A small network was trained on invented records. Each row is its activation on one of them, seen along a few directions.
Each row is followed by the record's values for the fields S, F, U, L, C, P.
A field that a record lacks is left out.
Other fields move the rows too, some of them a lot.
In the rows, 500 means zero.
Strong random noise was added to every row along 2 fixed directions; ignore it. To show where, here is one row again and again, with new noise each time:
[572 471 543 532 516 443 532 559 534 552 358 436 422 612 437 408 505 390
 316 573 512 417 554 587]
[253 585 423 389 708 643 399 592 519 299 562 384 554 355 661 691 458 726
 631 606 368 379 413 150]
[528 547 553 396 631 485 493 493 573 458 439 418 477 487 504 505 528 610
 499 605 473 445 628 422]
[617 521 589 426 585 431 528 477 581 524 387 432 443 551 445 432 543 532
 423 598 511 458 676 534]

[216 482 391 573 294 488 469 488 306 548 595 514 548 559 632 524 540 472
 330 420 445 620 236 411]
(F f2; L l1; C c1)
[689 523 627 416 467 424 534 460 609 492 451 546 436 482 402 473 474 400
 441 425 473 585 672 660]
(F f3; U u2; L l1)
[616 407 402 395 422 500 522 247 316 453 598 659 491 572 494 577 539 670
 506 373 554 662 556 338]
(F f1; U u2; L l1; C c2)
[420 440 430 491 551 555 508 484 597 466 536 400 525 546 600 500 424 528
 510 645 447 379 436 485]
(S s1; F f1; U u1; L l2; P p3)
[580 625 550 290 585 488 449 444 592 478 563 482 527 434 523 491 595 561
 461 542 540 523 694 594]
(F f1; U u1; L l2)
[511 628 531 373 603 489 505 520 495 433 502 585 414 463 520 527 450 495
 556 444 529 548 715 437]
(S s2; F f2; U u2; L l1; C c2; P p1)
[457 595 551 488 586 626 469 515 560 437 551 443 501 434 552 628 456 586
 576 458 450 490 412 400]
(F f1; L l1)
[275 620 406 443 594 708 439 748 470 298 452 496 428 323 522 606 415 295
 549 498 408 351 289 391]
(S s2; U u1; L l1; C c2; P p1)
[641 579 699 461 592 432 544 323 631 542 538 428 614 445 412 419 609 728
 645 693 549 495 764 550]
(F f3; U u1; L l3)
[515 481 554 522 660 441 522 529 588 491 400 368 493 494 434 414 459 447
 472 577 491 476 540 572]
(F f1; U u1; L l2; C c2)
[484 492 335 549 374 487 557 495 324 472 566 615 512 669 498 545 453 369
 417 331 474 598 467 480]
(F f2; U u2; L l1; C c1)
[607 440 385 517 480 471 451 392 459 545 442 569 465 644 298 395 563 432
 429 464 487 448 552 582]
(F f1; U u1; L l2; C c2)
[525 489 454 549 507 428 477 394 503 380 382 392 489 489 436 505 491 611
 581 607 551 511 486 497]
(F f1; L l2; C c1)
[381 579 553 298 670 622 481 402 566 352 522 438 509 272 640 591 459 760
 742 507 399 537 628 382]
(S s2; F f1; U u2; L l1; C c2; P p1)
[625 353 338 525 389 408 413 505 434 547 367 636 277 575 341 477 453 323
 419 484 612 457 603 664]
(S s2; F f1; L l2; C c1; P p1)
[629 543 713 322 592 323 546 330 612 572 537 496 623 404 445 460 561 634
 617 530 536 547 743 563]
(F f3; U u1; L l3; C c1)
[280 483 414 546 507 617 452 663 455 440 654 468 605 386 546 672 381 491
 534 528 412 422 343 353]
(F f3; U u1; L l3)
[539 328 248 641 444 586 458 395 365 374 529 608 468 415 473 576 493 698
 630 372 484 462 382 174]
(U u2; L l1; C c2)
[396 501 617 577 687 506 498 360 640 529 402 358 585 276 511 399 516 744
 760 812 423 384 598 422]
(S s2; F f3; U u1; L l3; C c2; P p1)
[380 508 402 519 403 549 437 669 379 486 540 551 572 571 604 512 439 320
 237 450 535 404 265 523]
(F f1; U u1; L l2; C c2)
[428 381 476 619 455 537 616 276 486 485 519 433 558 500 686 373 544 781
 527 573 441 441 426 391]
(S s1; U u2; L l1; C c2; P p3)
[409 493 473 623 478 528 490 565 506 584 457 526 467 559 608 530 456 387
 287 507 491 451 360 574]
(S s2; F f1; L l2; P p2)
[346 550 377 420 549 517 480 572 426 326 663 534 491 409 622 682 483 542
 588 399 405 604 418 322]
(F f2; L l1)
[667 678 719 151 532 449 442 432 495 572 685 538 530 370 570 489 578 525
 411 325 630 643 742 528]
(U u1; L l1; C c2)
[401 512 531 483 607 577 472 508 533 347 512 451 501 384 562 575 407 733
 652 478 463 392 493 261]
(S s2; F f1; U u2; L l1; C c2; P p3)
[624 555 556 365 504 481 536 418 543 500 574 488 571 407 432 552 562 615
 570 586 486 539 744 491]
(F f3; U u1; L l3)
[403 556 387 464 659 623 466 419 574 241 545 504 551 285 542 607 457 846
 849 580 395 519 479 106]
(F f2; U u2; L l1; C c2)
[588 417 274 401 306 431 534 535 301 507 450 623 610 545 507 638 566 456
 403 329 577 581 434 489]
(F f1; U u1; L l2; C c1)
[464 358 266 679 489 543 482 406 440 475 447 523 534 504 410 498 481 636
 515 528 523 461 396 329]
(F f1; U u1; L l2; C c2)
[399 534 525 578 544 483 423 462 531 471 512 421 569 504 548 469 474 703
 532 658 494 466 374 455]
(F f1; L l2; C c1)
[386 360 328 742 409 561 442 437 345 443 475 512 495 658 391 529 504 406
 447 509 352 382 324 407]
(F f3; L l3; C c2)
[401 575 471 435 669 608 399 625 630 371 561 384 559 375 500 598 410 604
 690 597 450 423 479 447]
(F f1; U u1; L l2)
[458 609 496 503 524 502 496 562 564 533 523 549 438 479 480 537 518 482
 549 446 567 454 518 446]
(S s2; F f2; L l1; P p3)
[140 491 355 740 461 585 335 609 358 471 474 406 553 638 614 574 414 576
 444 560 386 323 187 381]
(S s2; F f1; L l2; C c1; P p3)
[545 415 466 615 499 400 582 430 581 552 395 429 480 583 437 507 587 603
 446 540 534 470 534 501]
(S s1; F f1; L l2; P p3)
[329 483 352 673 503 665 491 612 453 360 500 428 433 440 510 636 420 436
 518 465 435 400 175 391]
(F f1; L l1)
[653 501 681 517 525 373 575 262 510 542 565 481 590 559 554 459 594 720
 511 681 515 606 692 525]
(F f3; L l3)
[602 522 536 388 442 464 423 441 488 517 523 714 528 601 439 470 589 383
 445 254 526 626 563 557]
(F f2; U u2; L l1; C c2)
[701 388 377 496 406 414 601 523 527 473 375 497 392 557 308 518 554 589
 443 527 523 484 741 522]
(S s1; F f1; U u1; L l2; P p3)
[632 437 670 516 353 332 567 130 434 749 569 504 665 630 494 397 603 801
 465 654 553 646 768 581]
(F f3; L l3; C c1)
[413 587 581 404 595 531 421 531 529 442 582 443 589 466 659 471 505 601
 450 648 478 511 428 497]
(F f1; U u1; L l2; C c2)
[450 278 275 717 390 540 436 412 377 339 471 616 585 463 497 614 474 609
 571 490 459 408 293 185]
(F f3; U u2; L l3; C c2)
[430 386 428 692 425 493 490 483 414 670 463 482 524 613 567 420 368 495
 272 610 435 516 291 462]
(F f1; L l2; C c2)
[119 360 465 662 458 631 463 466 506 463 605 301 686 494 796 541 422 593
 512 777 411 340 185 310]
(S s1; F f3; U u1; L l3; C c2; P p3)

Which values does each new row have?
[783 550 565 412 499 489 558 414 509 537 509 472 433 521 487 435 553 495
 486 444 519 538 746 613]
(U u1; L l1)
[690 473 503 489 371 421 626 408 507 611 445 628 438 560 332 287 556 415
 370 500 583 650 646 642]
(F f2; U u1; L l1; C c2)
[564 547 491 363 563 399 531 479 517 528 557 530 526 427 454 507 567 551
 470 458 492 544 585 559]
(F f1; U u1; L l2)
[516 615 557 314 665 433 453 504 511 565 613 473 586 445 589 499 486 574
 458 528 457 560 589 470]
(F f1; U u1; L l2; C c2)
[541 508 556 361 469 553 488 523 469 604 599 623 632 543 606 511 597 415
 431 367 566 749 525 532]
(F f2; U u1; L l1; C c2)
[358 440 500 706 488 494 400 585 536 505 421 362 445 568 500 452 352 368
 372 617 467 432 265 582]
(F f1; L l2; C c1)
[630 618 593 384 621 461 466 407 687 548 497 465 481 448 422 507 524 555
 536 550 543 511 655 576]
(F f1; L l2)
[497 494 580 692 424 481 573 407 500 624 476 474 604 586 455 462 539 433
 375 601 548 441 417 571]
(F f3; L l3)
[550 636 536 465 552 476 468 467 624 515 557 508 499 459 515 555 515 534
 572 421 512 577 616 424]
(F f2; L l1)
[304 640 662 371 474 523 387 666 412 650 682 513 575 587 693 492 454 225
 244 391 467 621 302 567]
(F f2; U u1; L l1; C c2)
[662 471 558 650 498 406 558 416 650 622 334 475 459 631 417 419 538 534
 408 564 590 447 635 637]
(S s2; F f1; L l2; P p3)
[297 420 243 551 510 631 424 724 370 443 369 504 523 467 534 659 452 317
 518 421 504 327 184 368]
(S s2; F f1; U u1; L l2; C c2; P p1)
[411 433 342 645 362 494 512 601 364 482 523 580 589 629 589 552 470 447
 260 392 466 474 324 524]
(F f1; U u2; L l2)
[626 465 641 562 585 404 632 346 585 508 368 404 573 468 367 328 577 575
 578 698 501 461 657 588]
(F f3; U u1; L l3; C c2)
[369 436 476 580 463 515 475 603 489 622 463 430 552 523 507 425 426 409
 319 535 427 512 353 618]
(F f1; U u1; L l2; C c2)
[573 483 581 577 540 464 510 642 575 538 372 489 370 455 354 456 447 252
 472 599 488 401 637 715]
(S s2; F f3; U u1; L l3; P p1)
[603 640 537 200 493 489 525 257 394 591 687 651 582 652 498 556 630 547
 528 335 529 737 714 488]
(F f2; U u1; L l1; C c1)
[563 464 498 488 513 414 623 535 609 473 417 470 435 501 365 434 593 482
 583 466 533 506 646 551]
(S s1; F f2; U u1; L l1; P p3)
[522 727 585 202 627 542 456 439 558 462 719 531 563 411 620 580 530 612
 622 490 495 612 649 395]
(F f2; U u1; L l1)
[711 665 645 317 695 476 507 436 631 520 473 499 351 330 417 509 594 583
 720 445 558 487 804 582]
(S s2; L l1; P p1)
[338 390 470 675 393 532 530 428 518 470 527 464 625 669 705 444 493 617
 334 601 481 409 303 523]
(S s1; F f1; U u2; L l2; P p3)
[510 465 404 568 466 402 533 445 432 636 571 530 513 591 573 547 483 447
 304 447 505 558 419 541]
(F f1; L l2)
